A small network was shown many inputs. Here are its activations along a few directions, one row for each input.
In each table, some parts of the input vary, and every possible input appears once, in random order.
A made-up example of a description, with smaller parts first: one of 2 separate values, together with either a single point or one of 9 places around a ring or (one of 5 places around a ring, together with one of 6 places along a line).
Shared parts are said once, and a part with two or three values counts as separate values.

Other details of the inputs vary at random and push rows far along two fixed directions, the same in every table; ignore that.

A family of inputs:
R1: [-.03, .14, -.04, .10, -.03, .34, -.15, -.01, -.23, .41, -.12, .08]
R2: [-.16, .05, .26, -.05, -.13, -.11, -.10, -.37, -.28, .34, -.32, .09]
R3: [.16, -.01, -.20, .05, .02, -.47, .27, .25, .31, -.20, .21, .00]
R4: [.26, .10, .05, .10, -.33, .35, .02, -.08, -.04, .35, -.25, -.14]
R5: [.24, .35, -.07, .00, .01, .27, -.18, .08, -.14, .36, -.31, .08]
R6: [.25, .09, -.07, .01, -.06, .51, -.07, -.07, -.02, .33, -.13, -.24]
R7: [-.01, .12, .40, -.24, -.22, .15, -.12, -.43, .12, -.26, -.05, .07]
R8: [.15, .04, .16, .12, -.19, .34, -.10, -.03, -.04, .37, -.29, -.21]
R9: [-.14, .10, .15, -.01, -.45, .17, .00, -.40, -.20, .15, -.27, -.05]
R10: [.01, -.31, -.22, .28, .06, .18, -.10, .44, -.31, .34, .12, -.52]
R11: [-.21, -.01, -.17, .01, .07, -.07, .03, .11, .08, -.14, .17, .12]
R12: [-.04, .30, .27, -.16, -.27, .18, .04, -.44, .24, -.20, -.13, .05]
R13: [-.25, .13, .18, -.26, -.25, -.24, .03, -.63, -.08, -.10, -.20, .27]
R14: [.12, -.02, -.15, .15, .29, .24, -.17, .41, .17, .24, .03, -.07]
R15: [.17, .03, .03, .00, -.10, .12, -.26, -.06, -.17, .40, -.30, -.08]
R16: [-.44, .16, .27, -.24, .11, .15, -.25, -.40, .04, -.18, -.02, .26]
R17: [.06, .17, -.04, -.15, -.08, .47, -.14, -.31, .10, .09, -.15, -.18]
R18: [-.03, .12, .27, -.34, .05, .33, -.23, -.43, .15, -.28, .06, -.05]
R19: [.23, -.10, -.36, .16, .23, -.03, .18, .58, .32, -.03, .31, .01]
R20: [.11, -.01, -.17, .11, .03, -.18, .18, .32, -.31, .28, -.09, .14]
R21: [-.27, -.08, -.01, -.11, .15, -.36, .38, -.01, .38, -.71, .52, -.09]
R22: [-.04, .17, .28, -.26, -.01, -.08, -.06, -.47, .18, -.05, -.25, .20]
R23: [-.11, -.21, .09, -.05, .08, -.04, -.04, .04, -.08, -.24, .34, -.21]
R24: [.18, -.22, -.17, .42, -.33, -.01, .23, .41, -.30, .42, -.01, -.30]
R25: [.06, -.20, .05, -.21, .12, -.62, .15, .07, .34, -.57, .38, .16]
R26: [-.01, -.19, -.15, .35, -.20, -.33, .36, .46, .01, -.09, .29, -.25]
R27: [.00, -.01, -.04, .18, .14, .32, -.06, -.88, .12, -.43, -.21, .34]
R28: [.25, -.08, -.22, .20, -.28, .10, .11, .24, .05, .15, -.07, -.26]
R29: [-.11, .24, .15, -.02, -.26, -.09, -.07, -.38, -.27, .27, -.24, .09]
R30: [.16, -.49, -.54, .85, .10, .09, .04, .05, -.53, .18, -.05, -.09]
R31: [.30, -.06, -.33, .10, -.15, -.15, .04, .19, -.02, .27, -.13, -.09]
R32: [-.35, .06, .34, -.24, .08, .19, -.04, -.50, .05, -.18, -.02, -.04]
R33: [-.02, -.30, -.37, .17, .05, -.18, .26, .40, .02, -.13, .33, -.35]
R34: [-.09, -.40, -.07, .29, -.11, -.34, .25, .46, -.03, -.10, .26, -.29]
R35: [-.06, .28, .17, -.26, .02, .34, -.06, -.44, .28, -.24, .02, -.06]
R36: [-.05, -.13, .02, -.21, .36, -.25, .03, .22, .51, -.69, .55, .20]
R37: [-.40, -.15, .08, -.09, .38, -.44, .23, .14, .43, -.60, .43, .24]
R38: [-.26, .28, .15, -.34, -.06, -.09, .01, -.48, -.09, -.18, -.26, .41]
R39: [.28, .08, -.38, .32, .13, .28, -.15, .60, .03, .39, .09, -.17]
R40: [.13, .20, -.21, .03, -.01, .47, -.29, .03, .00, .35, -.20, .00]
R41: [.16, .14, .00, -.07, .10, .27, -.29, .08, -.19, .34, -.34, .04]
R42: [-.17, .16, .25, -.24, -.23, -.22, .14, -.61, -.08, -.03, -.19, .32]
R43: [-.17, -.22, -.02, .02, .25, -.27, -.04, .35, .05, -.38, .50, .12]
R44: [.16, .04, -.29, .30, .04, -.11, .02, .58, -.40, .43, -.06, -.08]
R45: [.07, -.07, -.19, .12, .24, .24, -.25, .42, .11, .17, .09, -.09]
R46: [.07, -.31, -.20, .31, -.09, -.28, -.06, .41, -.44, .50, -.06, -.24]
R47: [.11, -.14, -.17, .27, .17, -.13, .00, .59, -.40, .48, -.13, -.08]
R48: [-.19, -.19, -.04, -.05, .26, -.51, .16, .35, -.03, -.32, .17, .16]
R49: [.11, .00, .01, -.01, .05, .51, -.28, -.03, -.04, .26, -.12, -.34]
R50: [-.05, -.09, .11, -.10, .15, -.34, -.03, .19, -.24, -.17, .12, .21]
R51: [-.17, -.19, .19, .13, -.12, -.23, .23, .05, .03, -.10, .07, -.13]
R52: [.12, .00, .12, .10, -.23, .34, -.19, -.02, -.08, .29, -.24, -.24]
R53: [-.06, -.18, .01, -.18, .36, -.20, .28, .07, .60, -.62, .40, -.14]
R54: [-.09, -.33, .11, .11, -.15, -.40, .20, .22, -.02, -.35, .37, -.13]
R55: [.22, .20, .08, -.13, -.19, .08, -.03, -.34, -.02, .27, -.30, .14]
R56: [.15, -.01, -.33, -.09, .17, -.34, .24, .36, .28, -.31, .10, .16]
R57: [-.23, .12, .23, -.26, -.07, .20, .10, -.54, .03, -.19, .03, .03]
R58: [-.06, .28, .28, -.35, .20, .07, -.09, -.34, .18, -.13, -.28, .34]
R59: [.10, .02, -.10, -.26, .25, -.46, .43, .17, .48, -.58, .22, .37]
R60: [.02, .26, .30, -.41, .11, .06, -.24, -.34, .04, -.24, -.14, .36]
R61: [-.09, .24, -.05, .15, -.02, .34, -.25, .03, -.23, .37, -.08, .00]
R62: [-.06, .03, .30, -.12, -.21, -.10, -.26, -.38, -.43, .21, -.17, .12]
Description of these inputs: one of 2 separate values, together with either a single point or (one of 5 places around a ring, together with one of 6 places along a line).
Changing only the choice among 2 separate values turns R42 into R55. The same change can be made to R48. Which row results? -> R41
Change only the place on the ring of 5 in R43. List by row number the other rows that result. -> R23, R50, R54, R62
Change only the place on the line of 6 in R54. List by row number the other rows that result. -> R9, R24, R26, R34, R51
Change only the choice among 2 separate values in R10. List by row number the other rows that result. -> R49

A family of inputs:
R63: [.05, -.01, -.09, -.06, .13, -.35, .25, .19, .27, -.28, .17, .18]
R64: [-.10, -.19, -.02, -.04, .15, -.15, .19, .12, .34, -.44, .36, -.14]
R65: [.11, -.07, -.11, -.06, .17, -.13, .23, .20, .43, -.40, .25, -.04]
R66: [.38, .04, -.25, .24, -.05, .44, -.20, .32, -.17, .58, -.17, -.27]
R67: [-.40, .34, .51, -.36, -.09, .34, -.29, -.96, -.11, -.16, -.31, .32]
R68: [.08, -.06, -.14, -.05, .16, -.15, .21, .19, .43, -.40, .27, .00]
R69: [.04, -.02, -.15, -.06, .13, -.36, .24, .22, .25, -.27, .18, .19]
R70: [.29, .08, -.21, .21, -.06, .22, -.16, .30, -.28, .60, -.31, -.09]
R71: [.16, -.14, -.19, .37, -.04, .30, -.26, .32, -.52, .63, -.15, -.27]
R72: [-.04, -.29, -.06, .18, -.35, -.61, .55, -.02, .09, -.31, .17, -.14]
R73: [-.33, .42, .58, -.46, -.13, .20, -.26, -.90, -.14, -.06, -.41, .42]
R74: [.12, -.11, -.18, .32, -.05, .29, -.23, .26, -.50, .59, -.15, -.28]
R75: [-.29, .36, .52, -.39, -.14, .56, -.33, -.93, .05, -.08, -.30, .17]
R76: [.19, -.05, -.15, .26, -.08, .08, -.26, .36, -.53, .71, -.22, -.11]
R77: [-.12, -.14, -.02, -.06, .12, -.50, .18, .21, .05, -.28, .22, .15]
R78: [-.13, -.16, -.04, -.02, .14, -.17, .17, .11, .34, -.46, .38, -.10]
What do these inputs look like to the network? -> either a single point or (one of 3 separate values, together with one of 5 places around a ring)

A family of inputs:
R79: [.12, .00, -.14, -.24, .24, -.84, .24, .46, .25, -.31, -.04, .52]
R80: [-.10, .27, -.24, .25, .18, .81, -.26, -.21, -.12, .44, -.22, -.03]
R81: [.00, .29, -.21, -.30, .03, -.22, .48, -.45, .60, -.65, .14, .34]
R82: [.58, -.42, -.32, .34, .20, .11, .06, .79, .26, .00, .29, -.56]
R83: [.00, .37, .41, -.42, -.46, -.04, -.04, -.18, .10, .06, -.05, .03]
R84: [.37, -.01, .22, -.20, .20, .01, -.51, -.50, -.18, .07, -.28, .38]
R85: [-.43, .26, .61, -.32, -.41, -.18, .20, -.69, -.17, .14, -.43, .23]
R86: [.34, -.73, -.33, .60, -.18, -.27, .06, .78, -.67, .53, .14, -.67]
R87: [.28, .40, .06, -.13, -.29, .48, -.20, -.01, .17, .56, -.38, -.13]
R88: [-.33, .07, .00, -.38, .65, -.35, -.14, .15, .14, -.58, .10, .56]
R89: [-.22, -.12, -.03, -.12, .16, -.38, .04, .61, .25, -.43, .69, -.23]
R90: [-.79, .20, .54, -.39, -.04, .00, -.12, -.77, -.21, -.17, -.04, .20]
R91: [.25, -.39, -.27, .24, .26, -.13, .44, .09, .51, -.66, .39, -.07]
R92: [-.21, -.04, -.11, -.11, .46, -.07, .19, .41, .65, -.53, .57, -.07]
R93: [-.41, .10, .05, .12, -.06, .41, -.06, -.42, -.30, .10, -.06, .28]
R94: [.25, -.28, -.35, .73, -.27, .24, -.22, -.04, -.62, .59, -.23, -.34]
R95: [.29, -.31, .09, .15, -.23, .25, -.23, .40, -.30, .46, -.03, -.60]
R96: [.01, .33, .01, .18, -.45, .18, .07, -.42, -.36, .39, -.56, .15]
What do these inputs look like to the network? -> one of 3 separate values, together with either a single point or one of 5 places around a ring
Changing only the choice among 3 separate values turns R86 into R85. The same change can be made to R95. Which row results? -> R83
Change only the choice among 3 separate values in R96. List by row number the other rows that result. -> R93, R94
List by row number the other rows that have the choice among 3 separate values in common with R93. -> R80, R88, R89, R90, R92
